A small network was shown many inputs. Here are its activations along a few directions, one row for each input.
In each table, some parts of the input vary, and every possible input appears once, in random order.
Descriptions start from the smaller parts, as in this example, which fits no table here: one of 5 places around a ring, together with either a single point or one of 11 places around a ring or (one of 3 separate values, together with one of 6 places along a line).
Shared parts are said once, and a part with two or three values counts as separate values.
In the rows, zero is written as 128.

Other details of the inputs shift rows strongly along two fixed directions, in all tables alike. That doesn't count.

Rows:
x1: [120  89 137 124 136 108 131  86 128 110 131  92]
x2: [129 129 158 150 121 120 121 138 100 152 109  60]
x3: [145 160 114 110 149 167 103 178 115 141 126 201]
x4: [121  88 138 125 131 102 127  94 117 104 133  98]
x5: [139 141 121 119 150 151 135 144 157 132 138 164]
x6: [121 104 119 132 108  99 134  81 117 120 119  95]
x7: [127  93 136 134 126 119 133 100 121 112 155  83]
x8: [119 107 124 133 104 102 138  80 115 115 125  93]
x9: [131  99 135 129 124 111 140  75 120 108 135  92]
x10: [116 112 128 141 100 133 108 111  90 138 132  94]
x11: [128 152 114 127 119 146 139 149 154 137 131 163]
x12: [138 163 108 120 148 167 107 189 131 144 148 188]
x13: [127 102 148 137 136  86 140 112 138 124 107  55]
x14: [120 145 114 116 128 137 125 147 143 133 119 168]
x15: [124  95 131 124 138 120 121  95 119 120 140  91]
x16: [125 144 114 117 137 139 129 155 149 126 137 167]
x17: [131 165 111 113 139 166  91 187 104 148 120 201]
x18: [124 111 126 139 118 138 107 107  97 139 134  92]
x19: [129 104 141 136 122 143 111 107  96 129 142  95]
x20: [137 146 113 117 146 196  26 175  19 178 118 154]
x21: [117 114 136 141 117  89 133 111 134 140  92  64]
x22: [132  92 130 128 127 101 136  83 117 106 138  92]
x23: [138 132 128 116 142 122 157 119 170 113 120 166]
x24: [121 136 122 117 135 121 146 142 164 112 129 165]
x25: [130 112 144 137 138 105 127 115 126 140  97  65]
x26: [113 111 121 128 115 123  96 112  87 136 115 110]
x27: [128 154 122 122 112 144 139 142 139 131 126 172]
x28: [119 109 127 128 124 127  96 107  87 134 115 109]
x29: [122 108 144 142 130  82 133 117 134 127 110  57]
x30: [121  96 130 123 137 127 100 115  90 121 140  99]
x31: [127  97 125 131 138 132 106 115  96 128 152  91]
x32: [145 142 123 116 140 132 152 123 162 119 125 169]
x33: [139 152 114 120 131 142 132 133 139 134 117 173]
x34: [128 101 141 135 120 138 112 116  92 122 153  95]
x35: [140 138 130 115 135 119 175 122 178  96 143 167]
x36: [141 151 115 120 136 136 132 151 139 124 136 176]
x37: [121 136 150 154 111 116 117 138 100 159 103  65]
x38: [132 170 154 142 128 112 170 168 183 138 113 133]
x39: [124 114 133 134 111 135 110 100  85 132 129 103]
x40: [138 156 119 120 128 146 137 133 140 129 123 173]
x41: [139 156 120 120 132 140 138 152 139 118 143 177]
x42: [129 145 130 124 119 127 162 137 162 110 137 170]
x43: [125 135 123 117 137 121 161 122 186 113 129 158]
x44: [133 132 125 111 149 129 155 141 177 106 147 164]
x45: [135 152 130 122 126 143 141 156 142 118 147 177]
x46: [121 103 128 134 112 100 140  85 115 107 135  93]
x47: [129 144 113 125 136 139 136 154 154 129 139 164]
x48: [131 138 123 120 131 117 156 118 168 117 113 166]
x49: [122 110 135 141 111 139 110 106  93 134 133  95]
x50: [114  96 132 128 126 105 129  87 126 115 123  94]
x51: [131 105 132 134 130 143 108 108  99 134 144  91]
x52: [130 124 161 152 121 110 141 117 125 147 101  57]
x53: [113 110 115 128 119 127  99 113  94 139 130  98]
x54: [128 134 123 125 136 120 168 120 191 115 131 154]
x55: [136 152 112 120 129 136 133 146 138 128 125 175]
x56: [130 163 154 144 122 109 185 141 197 138  94 125]
x57: [136 150 122 126 134 145 141 162 158 123 153 167]
x58: [132 189 125 145 117 193  46 209  35 217  91 124]
x59: [119  98 127 132 119  97 129  94 114 114 123 101]
x60: [137 136 141 119 131 127 177 116 183 102 137 165]
x61: [125  91 146 131 117 107 146  85 121  98 149  91]
x62: [126 130 124 118 141 112 162 135 186 100 149 156]
x63: [133 156 135 129 139 114 158 149 185 139  89 137]
x64: [139 155 104 122 139 192  26 191  16 176 127 164]
x65: [116  93 135 130 126  97 124 100 115 105 135  98]
x66: [121 109 123 140 116 131 108 118  94 133 144  91]
x67: [125 135 136 131 117 116 177 131 186 103 142 156]
x68: [132 142 137 129 125 129 164 148 175 107 153 165]
x69: [135 173 113 132 140 183  31 213  34 202  96 128]
x70: [117 101 126 128 132 121  97 121  89 122 141  99]
x71: [129 149 112 119 124 135 127 143 136 136 111 174]
x72: [123 135 116 125 126 115 166 125 188 118 130 152]
Description of these inputs: one of 6 places around a ring, together with either one of 2 separate values or one of 10 places around a ring.
The inputs of x44 and x16 match in every part but the place on the ring of 6. If x31 is changed in the same way as x44 into x16, which row does it become?
> x47
The inputs of x5 and x54 match in every part but the place on the ring of 6. If x9 is changed in the same way as x5 into x54, which row does it become?
> x40
Change only the place on the ring of 10 in x68. List by row number the other rows that result.
> x12, x36, x41, x45, x57, x62, x64, x65, x70
Change only the choice among 2 separate values in x37. List by row number the other rows that result.
> x69
Start at x6 and move only the place on the ring of 10, one step at a time. The first step leads to x71. Which rows follow, in order?
> x26, x14, x53, x72, x11, x10, x27, x8
